A small network was shown many inputs. Here are its activations along a few directions, one row for each input.
Each table varies a few parts of the input and shows all the possible inputs, shuffled.
Descriptions start from the smaller parts, as in this example, which fits no table here: one of 5 places around a ring, together with either a single point or one of 9 places along a line or (one of 3 separate values, together with one of 6 places along a line).
Shared parts are said once, and a part with two or three values counts as separate values.

Other details of the inputs shift rows strongly along two fixed directions, in all tables alike. That doesn't count.

Rows:
R1: [ -4 -16   0   5  26  18 -12   4  13   2 -16  -3  12]
R2: [ 25  -1   5  -6 -45 -11  11  -2 -11   3  11  -5  -2]
R3: [-12  29  -2  11   8  11 -10  -6   0  -6  31  11  11]
R4: [  2  13   4   3 -19   2   1  -5  -3 -12   5  -5   5]
R5: [  0 -19  -2 -13  10 -29   0  18   6 -12 -16 -18 -15]
R6: [ 18   9  14  -8 -31 -21  25   3 -16  -1   2   1 -13]
R7: [ 14 -32   3  -4  13  -1  -3  16   5 -10 -21  -7   1]
R8: [-16  16  -7   6   4  22 -17 -15  10   9  16   0  17]
R9: [ -4  -1   2  -5  -1  -2   2  -3  -4   9 -18  -4 -12]
R10: [ 11   1   2  15 -11  15  17 -12  -3  10  10  22  10]
R11: [-15  36   0  11   0  29  -6 -22  -6  14  29  17  15]
R12: [-21  -9  -9 -10  35 -12 -13  11  13   2 -12  -9  -9]
R13: [ 23  -4   5  -8 -39 -17   8   4  -6  -1   0  -9  -7]
R14: [-19   0  -8  -7  21   1 -15  -1  15  11 -10  -8  -1]
R15: [ 13 -10   9 -14 -24 -23  17   4  -5   8 -24 -14 -16]
R16: [  3 -10  -3 -10 -11  -9  -7   1  10   7 -16 -16  -4]
R17: [  1   0   3  -2   1 -16   3   8  -4 -15   0  -5  -9]
R18: [-14  35  -2  10   7  18  -3 -12  -5   6  38  17  13]
R19: [-20  -9  -9  -6  21  -3 -20   3  23   0 -23 -23   1]
R20: [-14  17  -5  10   4  20 -14 -10  -1 -10   9   3   9]
R21: [ -1 -12   0  -7  -6  -4  -3  -1   0   1 -26 -13 -10]
R22: [ -2 -21  -3 -10  12 -17  -3  13  -4  -6 -11  -6 -15]
R23: [-9  1 -8 -2 15 -4 -9  5  1 -3 12 -1 -1]
R24: [ 17 -10   5 -17 -30 -19  15   2  -5  20  -9  -9 -13]
R25: [  1   9   1   1 -18  11  -2 -12  -5   9   6   0   4]
R26: [-20  -3  -5  -3  32  -3  -7   6   0  -3 -12  -2 -12]
R27: [ 16   8   4  22 -27  24  15 -17  -5   5  19  23  19]
R28: [  6  27   4   8 -29   5   3 -10  -2  -8  23   0  12]
R29: [ -1   1   1  -5   3  -5   4   2  -9   5   4   5 -11]
R30: [ 14 -14   8 -13 -30 -19  10   3  -1   0 -27 -19 -13]
R31: [ -4   7   0  14  33  19  -7   3  -1 -11  18  17  17]
R32: [-13 -16 -10  -6  17   2 -20   3   7  -5 -13 -12  -2]
R33: [-21  27  -2   4  11  12  -8 -11  12   7   9  -1  13]
R34: [-14 -28  -5  -2  54   8 -15  12  20   7 -32  -7   1]
R35: [ -2 -19 -11  12  28   5  -2   6   5 -14   4  18   8]
R36: [ -1  18   5  -1  -4 -11  10   1  -1  -2  10   2  -4]
R37: [  9 -27  -4   4  14  -8  14  11   0  -2  -9  14  -6]
R38: [ -3   2  -8  25   6  28  -3 -10   4 -10  20  22  24]
R39: [ 35  -4  18  -2 -17  -8  27   8 -20   3   5  15  -3]
R40: [ 20  10  11   0 -33 -11  19   1 -24  -9  11   8 -12]
Each input here is: one of 5 places around a ring, together with either one of 2 separate values or one of 6 places around a ring.
The inputs of R19 and R33 match in every part but the place on the ring of 5. If R8 is changed in the same way as R19 into R33, which row does it become?
> R24
The inputs of R25 and R11 match in every part but the place on the ring of 5. If R27 is changed in the same way as R25 into R11, which row does it become?
> R10
Which other rows agree with R28 in the place on the ring of 5? List them by row number.
> R2, R4, R7, R13, R20, R32, R38
Change only the choice among 2 separate values in R37. List by row number the other rows that result.
> R39
Change only the choice among 2 separate values in R10. List by row number the other rows that result.
> R34

Rows:
R41: [ 16 -15   3 -13 -17 -30  12  13  -7  -4  -4  -6 -18]
R42: [  9  20   3  12 -19  10   5  -9  -8  -8  25  13  13]
R43: [ 31 -30  10 -11 -25 -22  20  13  -8  -3 -23  -9 -14]
R44: [-25  47  -1  -2 -17  10 -16 -22   5  10  16 -14   8]
R45: [  6  23   7   9 -14   7  15  -9 -17   5  23  19   4]
R46: [ -4 -27  -6  -8  28  -7  -6  12  12   5 -21  -7  -6]
R47: [-61  41 -16  -4  38  15 -45 -13  23   1   9 -23   6]
R48: [ 23 -25   7  -4 -17  -8  16   8  -5   2 -21   1  -8]
R49: [-25 -17  -9  -7  52 -12 -18  18  12 -11 -21 -11 -12]
R50: [ -5  -7  -1 -17 -21  -8 -10  -6  12  16 -31 -30  -9]
R51: [ 19   0   3  10 -29  12  12  -9  -5   5  13  13  10]
R52: [-15  33   2  18  17  23  -5 -11  -3  -6  27  20  17]
R53: [  7  22   5   7 -11   5   9  -7  -9   5  26  15   8]
R54: [ 13  11   8  16 -16  24   8 -11  -7  -2  16  15  18]
R55: [-43  21 -13  -5  24  15 -35 -16  25   9  -9 -25   6]
R56: [ 11  -8   5 -12  -8 -24  15  11 -15   0  -4   1 -20]
R57: [ 24  -3   5  11 -29  12   9  -6  -7  -1   9  10  12]
R58: [ 36   4  12  -2 -57 -18  32  -1 -19   2  14   9  -5]
R59: [ -3 -10  -1   2  17   3  -1   6   4  -3 -11   3  -1]
R60: [ -8 -29 -12  -4  23  -5  -9  10  16  -1 -20  -7  -4]
R61: [-19 -32 -13  -1  47   7 -16   7  15   5 -29  -4  -3]
R62: [ -4 -27  -2 -14  23 -24  -5  20   4 -14 -24 -17 -18]
R63: [ 24 -24   9 -13 -19 -26  18  14  -8  -7 -20 -10 -16]
R64: [ 20   2   7   7 -20  11  12  -6  -8  11  11  14   9]
R65: [ -8  -1  -3  -6  20 -11  -5   9   1  -1   3   0  -7]
R66: [  2 -15  -4  -8   5 -18  -3  14   0 -13  -7  -8 -11]
R67: [ -8  23  -4  22   7  33  -9 -15   3  -7  29  17  26]
R68: [-12  23  -1  16  16  28  -2 -14  -4   6  24  21  15]
Describe the family of inputs behind these rows.
> one of 4 places along a line, together with either a single point or one of 6 places around a ring
